A small network was shown many inputs. Here are its activations along a few directions, one row for each input.
In each table, some parts of the input vary, and every possible input appears once, in random order.
A made-up example of a description, with smaller parts first: one of 3 separate values, together with either a single point or one of 9 places along a line or (one of 4 places along a line, together with one of 5 places around a ring).
Shared parts are said once, and a part with two or three values counts as separate values.

Other details of the inputs shift rows strongly along two fixed directions, in all tables alike. That doesn't count.

A family of inputs:
R1: [ -86  -31   15   16   31  -42   38   67 -111   68    9   -8   84   -1
  -39   31   27]
R2: [ 25  -6  12  62 -78 -18  11 -44 -12 -99 -68 -77 -11  77  57 -34 -18]
R3: [ 10   2 -30  48 -96   2  27   3   2 -69 -40 -64 -17  39 105 -30   1]
R4: [ -43  -45  -69   -4   22  -44   24  106 -102   60    7    7   62  -34
  -58   25    8]
R5: [ 43  42 -22 -45  26  38 -32 -63  58 -19  51  72 -54  -4 -43  -4  18]
R6: [-74 -67 -10  26 -12 -28  20  84 -66  47  34 -24  85 -32 -82  34  23]
R7: [ 15   9  -1  36 -67  -2  36 -31 -19 -71 -76 -64 -12  54 101 -28 -22]
R8: [ 39  35 -29 -59  16  46 -25 -77  62 -27  36  77 -60 -46 -39 -11 -17]
R9: [ 10  -9  43  48 -39   0  -3  12 -13 -53 -58 -28  -4  83 104 -30  -2]
R10: [ 40   7 -12 -16  49 -26 -26  17   1  46  22 -19   7 -14 -65  -5  14]
R11: [ 52  57 -23 -65  60  39 -22 -47  74  46  21  27 -61 -66   8   4 -31]
R12: [ 61  82  -4 -56  72  30 -29 -42  57  43  45  39 -58 -36  -4 -10  15]
R13: [-12 -30 -42  -4  54 -61  10 109 -85  99  -5 -46  59 -55 -55  11  -5]
R14: [-36 -82 -64   2  18 -42  12  89 -70  47   9  -9  71 -27 -98  46 -16]
R15: [-17  43  29 -57  29  65  14 -84  53  22  28  59 -34 -31  18  33 -15]
R16: [-19  62  12 -32   3  53  -3 -60  54   1  70  65 -46 -33  29  -2  37]
R17: [-44 -57 -76  -3  25 -36  26 107 -83  68   5  -1  64 -30 -52  50  -6]
R18: [ 18 -31  47  56 -57 -11 -19   4  -4 -77 -60 -44  -2  88  58 -28 -13]
R19: [ -33  -61  -52   14   19  -58    2   86  -95   42   18    3   64  -14
 -104   17   15]
R20: [-70 -56  -4  35   3 -28  12  89 -63  49  51 -29  81   7 -83  38  54]
R21: [ 11 -13 -38  50 -95   8  31   7  16 -57 -43 -73 -15  44 108  -6 -14]
R22: [ 27  -7  12  60 -66 -13  11 -26  -5 -88 -56 -83  -3  99  51 -24  -2]
R23: [ 41   8   9  79 -62 -75  20  26  48 -79 -91 -95 -15  80  43 -55  10]
R24: [ 61  30 -15 -55  47  30 -32 -63  82  22  19  12 -48 -58 -32  -2 -37]
R25: [-39 -43  64 -11   9   2 -18   8 -17   7  -3  39  30 -18 -34  13 -18]
R26: [  3  18 -45 -21  35   1   0  31 -24  29  39  47   0  -2 -27  16  34]
R27: [  7 -21  38  35 -55   1   2  -2 -13 -63 -81 -26  -6  47 110 -35 -29]
R28: [ 18  17   6  52 -51  -5  29 -15 -18 -64 -52 -67  -9  94  97 -24   7]
R29: [ -3  19 -49 -23  28  -3  -2  16 -30  23  29  53  -9 -26 -22   3  17]
R30: [ 28 -33  -2  51 -80  -5  22 -36   6 -86 -79 -88  -3  63  59  -3 -46]
R31: [-41 -14   5  16 -13   3  -1   9  -9   9  48   4  22 -17 -45  12  33]
R32: [ 68  58   1 -50  51  15 -44 -73  66  19  34  30 -59 -51 -40 -30  -7]
R33: [-72 -79 -18  25 -10 -20  23  84 -49  57  31 -30  86 -27 -78  57  10]
R34: [ 21 -60  35  50 -74  -7  -7  -3   7 -81 -83 -52  -2  58  69  -8 -53]
R35: [-35 -17  29 -11   6   2  13 -20 -22   7   6   5  32 -16 -52  21  -8]
R36: [-43 -31  69  -1  16  -5 -27   6 -23  10   8  45  27  -5 -36   7  -3]
R37: [-24  40  80 -46  43  52 -29 -62  38  13  28 105 -31 -24  31  -7   5]
R38: [ 60  84  -7 -58  64  24 -31 -58  55  36  35  44 -70 -60   3 -24  -1]
R39: [ 65  46  -5 -60  47  25 -36 -70  72  18  26  24 -55 -67 -39 -25 -24]
R40: [-19  12  66 -53  36  63 -17 -53  54  24  16  88 -29 -34  32  24 -21]
R41: [  0  63  30   0  34 -31  23  10  70  13  -7  20 -22   5  19 -25  32]
R42: [-14  60  14 -30  12  59  -2 -44  58   7  78  55 -38  -9  24   9  50]
Each input here is: one of 2 separate values, together with either a single point or (one of 4 places along a line, together with one of 5 places along a line).
Question: Changing only the choice among 2 separate values turns R27 into R25. The same change can be made to R26. Which row results?
Answer: R5
Question: Changing only the choice among 2 separate values turns R8 into R4. The same change can be made to R34. Which row results?
Answer: R40
Question: Which other rows does R7 become when the choice among 2 separate values takes its other values? List them by row number.
Answer: R35
Question: Which other rows does R10 become when the place on the line of 4 takes its other values? List them by row number.
Answer: R24, R32, R39
Question: Start at R38 and move only the place on the line of 5, one step at a time. The first step leads to R29. Which rows follow, in order?
Answer: R16, R1, R37

A family of inputs:
R43: [-44 -34  34  18 -20  -3  12   3 -58 -14  -9  -6  40  24  -5   6   5]
R44: [ -11   38   66  -43    5   63  -23 -104   76  -41   37   97  -48  -18
    2  -11    4]
R45: [-20 -15 -31  36  17 -74  35  92 -73  56 -27 -64  49   3   7   0  10]
R46: [ 61  -3  25  36 -44 -23 -19 -33  24 -81 -81 -41 -34  42  49 -56 -34]
R47: [-16 -32 -23  65 -63 -29  24  85 -72 -25 -32 -57  34  67  81  -7  29]
R48: [ 31 -56 -45  48 -55 -31  -3  23 -53 -50 -54 -83  17  44   7  -5 -39]
R49: [ -29  -37   -5  -37   47   -2  -26   22   -9   53   53   59   27  -58
 -117   39   -9]
R50: [-18  -4  48 -39  50   0 -11   5  32  56  15  33  13 -51 -55  13  -7]
R51: [ -30   24   26  -32  102  -26   -9   40   -5  107   77   36   34  -43
 -111   18   54]
R52: [-48 -57  28  37 -30 -20   3  38 -38 -17 -19  -5  39  35   2  10  -1]
R53: [ 36  15 -61 -20   4  18 -14   3   8   9  32  16 -24 -18   4  -8  13]
R54: [-13  35  59 -40   7  75 -21 -94  98 -26  38  92 -51 -17  24   9  -2]
R55: [ 19 -10  33  -2  14  -6 -20  -3  33   3 -27   6  -9  -7   0  -5 -21]
R56: [ 60  26 -52  32 -40 -15  -5 -19  33 -57 -10 -67 -31  42   7 -32  21]
R57: [ 14  -4  -2 -29  10  12 -26 -37  27 -14  24  46 -15 -40 -69   1 -16]
R58: [-34 -17 -61 -28  56 -19  12  76 -61  79  46  40  48 -43 -90  31  24]
R59: [ -8  22 -18  53 -69  -9  40   5 -13 -46 -33 -48 -12  51 102 -11  19]
R60: [-77 -14  50 -29  32  31  16  -4 -11  57  51  43  46 -32 -47  45  14]
R61: [  3   0  33  18 -49  33  -5 -58  11 -67 -25  -5 -27  53  67 -12 -14]
R62: [-25 -43  25  -1  48 -36 -12  51 -69  62  -9 -12  54  -9 -58  20 -13]
R63: [  9  -7 -74  13 -16 -11  12  44 -27  18  14 -37   3 -23   4  -7  14]
R64: [ 20  11   1 -50  24  45 -31 -57  79   0  41  67 -40 -53 -49  20 -21]
R65: [ -42   10  -53  -53   73   -5   17   33  -29   95   70   59   31  -70
 -104   43   27]
R66: [-70 -74  21  51 -41 -36  31  79 -54   4 -30 -48  79  28  -2  19   1]
R67: [ 66  73   3 -37  26  34 -29 -51  67  -8  13  39 -75  -5  68 -38   2]
R68: [-34  -3  11  54 -26 -28  25  47 -31  -2  16 -42  36  51  -4   2  55]
R69: [  48   48    3  -61   14   63  -35 -124   66  -36   37   60  -67  -40
  -29   -6  -25]
R70: [ 61  40 -26  34 -36 -13   2   2  22 -42 -52 -66 -49  29 115 -55  -8]
R71: [  4 -44  15  34  -4 -53   1  42 -80   0 -60 -63  49  26 -14 -14 -22]
R72: [-23  37 -46 -60  62  19   9 -12  14  83  86  63  -7 -84 -74  33  25]
R73: [ 33 -45  13  55 -38 -51 -15  36 -22 -43 -83 -63   7  51  32 -31 -33]
R74: [-36 -21 -27  62 -54 -44  54  66 -72 -27 -49 -59  38  66  63   1  24]
R75: [ 63  67 -17   1  -7  -4   9 -47  48 -49 -50 -20 -65  33  89 -44 -12]
R76: [ 52  30  -7 -34 -21  55 -10 -97  81 -47   6  -2 -60 -19  13  -5 -35]
R77: [ 71   6 -28   8 -51  33 -13 -73  52 -79 -33 -38 -55  21  49 -14 -43]
R78: [ 14 -19 -12 -10 -21   7  -2 -11  43 -18  -3  -9  -8 -23 -30   7 -26]
R79: [ -2  78  12 -21 -14  66  -2 -58  64 -20  41  51 -64 -13  80  -9  29]
R80: [ -6  -9 -23  13  36 -52  16  88 -66  41 -27 -19  37  12  -2  -5  10]
R81: [  5  18  43 -40  42  19  -8 -35  32  36   7  12  -4 -34 -21   7 -18]
R82: [-12 -61  11  36  10 -52   6  73 -73  36 -48 -68  65  17 -15  13 -19]
R83: [-90 -29  49 -31  54  27   6  12 -33  79  67  66  57 -38 -67  61  20]
R84: [ 19  58   2  -3 -33  44  11 -48  40 -66  -9  35 -60  43  96 -23  19]
Question: Changing only one part turns R82 into R83. The same change can be made to R71. Which row results?
Answer: R43
Question: Changing only one part turns R68 into R56. The same change can be made to R61. Which row results?
Answer: R48
Question: What do these inputs look like to the network?
Answer: one of 3 separate values, together with either a single point or one of 5 places around a ring or (one of 2 separate values, together with one of 4 places along a line)
Question: Which other rows does R49 become when the choice among 3 separate values takes its other values? List them by row number.
Answer: R52, R73
Question: Start at R69 and move only the place on the line of 4, one step at a time. The first step leads to R48. Which rows follow, in order?
Answer: R77, R76
Question: Which other rows does R49 become when the place on the line of 4 takes its other values? List them by row number.
Answer: R57, R64, R78

A family of inputs:
R85: [-11   4 -21  21  26 -42  -5  73  -5  48  27 -42  26  -6 -61   8  38]
R86: [-86 -24  45  23  37 -22  18  76 -32  75  52  10  68  -5 -79  42  51]
R87: [-36 -10  46  36  -6 -42  22  53 -32   5 -21  -7  40  21   8 -14  32]
R88: [-21 -46 -66  29   6 -61  18  66 -78  14  11 -18  43  -7 -91  32  12]
R89: [ 78  14 -25 -10 -23  15  -7 -76  78 -59 -58 -23 -55  -1  26 -31 -57]
R90: [ 38  10 -14  -2  28 -28 -24  23   5  25 -17   4 -27  13  24 -33   0]
R91: [ 59  42   8 -35  14  19 -25 -79  55   7 -13 -11 -53 -38  13 -17 -46]
R92: [ 65  -9 -28  34 -22 -34   0  35 -55 -39 -95 -84  -6  52  56 -39 -40]
R93: [-100    2  -21  -14   21   21   57   64  -66   89   51   47   48  -37
   16   52   57]
R94: [  9  21  57 -14  16  29 -10 -42  -4 -35 -30  23 -15  23  52  -4 -19]
R95: [-38 -50   1  14 -45  22 -10   6 -34 -32   1   2  30   8   2   1  -4]
R96: [ 66   9 -56  -1 -36  40 -26 -58  38 -68  -6   1 -52 -11  26 -32 -27]
R97: [  45  -25  -53   59  -41  -51   18   31  -45  -38  -27 -110   25   58
   -1  -26   19]
R98: [-74 -35  49  -2  68 -28  -6  70 -55  87  27  55  71 -14 -35  32  29]
R99: [ 22  71  12 -58  65   1 -18 -20  57  34  43  60 -38 -52 -38 -26  30]
R100: [ 53  29  -8 -74  30  60 -38 -73  99   9  48  80 -63 -75 -37  23 -22]
R101: [-47  44  63 -66  58  64 -13 -72  40  56 112  99   3 -33 -83  31  49]
R102: [  7 -10  51  27 -34  -3   1 -40   5 -39 -50 -53  -8  20  67  -9 -41]
R103: [-11 -82   5  47 -84 -15   7  48 -26 -58 -58 -63  29  44  43  12 -30]
R104: [  12   17    3   27  -88   22   -1  -77   34 -105  -27    4  -55   68
   49  -18  -11]
R105: [-47 -68  27  15 -10 -19  21  25 -25  -3 -36 -22  52  11 -20  15 -37]
R106: [ 18  95 -74 -57  22  50  22 -32  44  28  65  47 -62 -41  62   1  16]
Question: What do these inputs look like to the network?
Answer: one of 2 separate values, together with either a single point or one of 10 places around a ring
Question: Changing only the choice among 2 separate values turns R105 into R89. The same change can be made to R101. Which row results?
Answer: R97
